These are the activations of a small neural network, seen along a few directions. Each row is one input.
Each table varies a few parts of the input and shows all the possible inputs, shuffled.
Descriptions start from the smaller parts, as in this example, which fits no table here: ring(5) and (point or line(9) or (values(2) and line(6))).
Shared parts are said once, and a part with two or three values counts as separate values.

Other details of the inputs vary at random and push rows far along three fixed directions, the same in every table; ignore that.

Table:
x1: 43.9  -0.3  -5.4  -15.5  26.6  12.7  19.5  -14.0  -35.4  -20.5  -11.3
x2: 44.5  3.6  -10.8  -18.6  28.4  9.2  20.3  -11.5  -25.9  -20.7  -15.0
x3: 23.3  -4.6  13.7  20.2  -17.5  -27.6  -28.7  9.3  19.8  21.2  28.0
x4: 0.0  -2.4  30.6  -38.7  -25.9  18.7  -1.1  -16.8  -12.4  -4.1  -22.4
x5: -4.0  -1.3  -1.8  19.9  -9.2  -17.1  -14.2  5.6  16.9  14.8  19.5
x6: -10.6  -8.7  11.0  -19.1  -23.0  2.3  -9.8  0.4  8.4  5.6  -15.4
x7: 20.4  5.9  -3.1  21.2  15.2  -3.2  -9.8  13.3  6.8  -1.5  4.0
x8: 47.9  -1.3  55.5  -31.4  -42.7  -5.4  -28.0  -2.2  11.5  13.0  -9.0
x9: 15.6  -14.4  -25.6  11.8  7.9  -23.6  6.4  12.1  9.8  8.7  12.4
x10: -11.6  -0.3  -16.9  -22.6  29.2  32.0  29.9  -25.7  -45.8  -28.5  -21.1
x11: -7.8  11.6  9.1  30.9  1.7  -2.5  -29.6  13.1  16.6  6.5  11.5
x12: -6.5  -0.5  64.8  -60.4  -41.7  27.7  12.5  -18.4  -20.8  -4.3  -18.7
x13: 1.9  -13.9  -13.0  20.9  -0.6  -24.1  -11.8  11.5  14.5  13.6  20.8
x14: 42.3  5.7  33.1  -6.7  -17.2  -12.1  -25.9  12.3  22.5  9.2  -0.4
x15: 13.3  0.0  -25.8  1.4  38.8  8.3  34.3  -13.1  -36.2  -19.3  4.4
x16: -41.2  12.8  6.9  -0.6  -7.8  20.7  -4.6  -7.9  0.5  -5.0  -14.6
x17: -54.2  -1.2  -15.6  10.8  -6.3  6.7  -9.3  2.9  12.5  1.7  -7.6
x18: 2.6  2.4  69.7  -60.4  -39.4  33.7  -3.2  -19.9  -21.6  -9.3  -28.8
x19: 5.3  7.5  23.7  7.6  -14.1  -0.7  -30.0  -0.6  8.4  7.4  5.5
x20: 20.1  -3.0  -21.0  15.4  7.4  -20.9  6.3  8.2  11.0  7.8  13.1
x21: -38.0  -8.2  -26.4  6.4  7.5  0.0  16.0  0.4  -2.3  -1.4  1.9
x22: -37.4  9.6  28.3  -31.3  -25.9  19.2  13.2  -4.5  6.1  -0.2  -17.8
x23: -15.5  11.4  -7.6  33.0  14.9  1.8  -17.9  12.5  13.6  -0.4  7.0
x24: -21.8  9.6  -21.2  10.8  27.9  20.1  10.6  -10.3  -18.9  -16.7  -8.5
x25: 37.4  0.1  5.9  15.8  -12.3  -30.3  -14.8  15.2  27.6  18.3  18.7
x26: 4.5  -1.8  -40.8  25.8  31.4  -10.1  19.0  1.5  -9.1  -6.2  15.9
x27: -32.2  6.5  18.9  -43.7  -22.0  28.9  9.4  -19.1  -7.5  -8.1  -34.6
x28: -23.7  -2.6  -2.8  -3.8  -15.0  -3.9  -13.4  6.9  22.4  8.4  -9.9
x29: -43.1  7.9  -2.6  6.4  -7.6  7.7  7.7  -2.3  5.9  2.2  0.1
x30: -17.8  5.6  -33.7  3.4  23.6  14.5  18.9  -6.0  -11.8  -14.2  -15.9
x31: 6.9  1.6  18.4  6.1  -12.9  -7.9  -10.9  -0.7  2.6  9.4  16.1
x32: 68.3  -21.3  -0.8  -23.2  14.7  -8.3  7.1  -6.0  -28.6  -10.6  -2.6
x33: -55.8  13.4  -11.4  16.3  -3.0  7.9  9.9  11.5  21.4  4.7  -2.7
x34: 47.4  -3.3  19.9  14.5  -1.6  -21.9  -17.0  12.8  9.7  11.5  27.1
x35: -2.7  -14.1  -12.4  -3.4  -1.5  -9.5  11.0  2.8  -1.3  3.6  2.9
x36: -26.1  -9.6  4.4  4.2  -17.0  -7.3  -11.0  2.4  8.4  12.6  9.7
x37: 34.3  -16.1  18.0  -12.1  -28.6  -30.9  -16.9  11.7  25.8  21.7  11.3
x38: -42.1  8.2  -0.9  8.2  -5.0  15.3  -12.6  -6.7  0.8  -1.1  -6.5
x39: 24.1  -1.6  2.5  12.1  -17.6  -32.4  -17.5  15.0  35.9  21.3  16.9
x40: 70.2  -9.6  2.6  -14.9  16.6  -10.0  22.1  -6.7  -28.9  -9.0  9.0
x41: 2.1  -6.6  -36.9  24.0  33.4  -5.4  -0.8  2.7  -12.1  -8.5  8.4
x42: 25.5  0.9  -5.4  18.3  24.9  -6.1  6.0  5.4  -13.6  -3.7  20.2
x43: -44.0  12.6  -11.0  1.0  -5.3  5.2  12.8  0.3  15.7  2.6  -7.7
x44: -19.7  8.1  -19.4  35.3  12.7  -8.7  2.2  19.1  19.8  6.7  14.5
x45: 37.3  -11.2  -17.8  -16.4  24.4  0.4  35.8  -12.3  -35.1  -15.4  -0.1
x46: 19.8  6.5  -22.3  -2.1  41.6  17.2  28.0  -2.4  -27.7  -24.7  -14.6
x47: -58.7  10.3  -15.9  20.4  -4.2  10.8  -10.6  0.1  16.2  1.0  -6.4
x48: -44.8  -3.8  -8.9  3.0  -3.9  8.8  -9.5  -1.8  3.9  -0.3  -7.4
Each input here is: values(2) and line(4) and line(6).
Changing only the values(2) part turns x37 into x28. The same change can be made to x42. Which row results? -> x11
Changing only the values(2) part turns x10 into x5. The same change can be made to x46. Which row results? -> x33
Which other rows does x29 become when the line(4) part takes its other values? List them by row number. -> x12, x21, x26
Which other rows does x44 become when the values(2) part takes its other values? List them by row number. -> x7
Which other rows does x24 become when the line(6) part takes its other values? List them by row number. -> x1, x2, x8, x16, x19
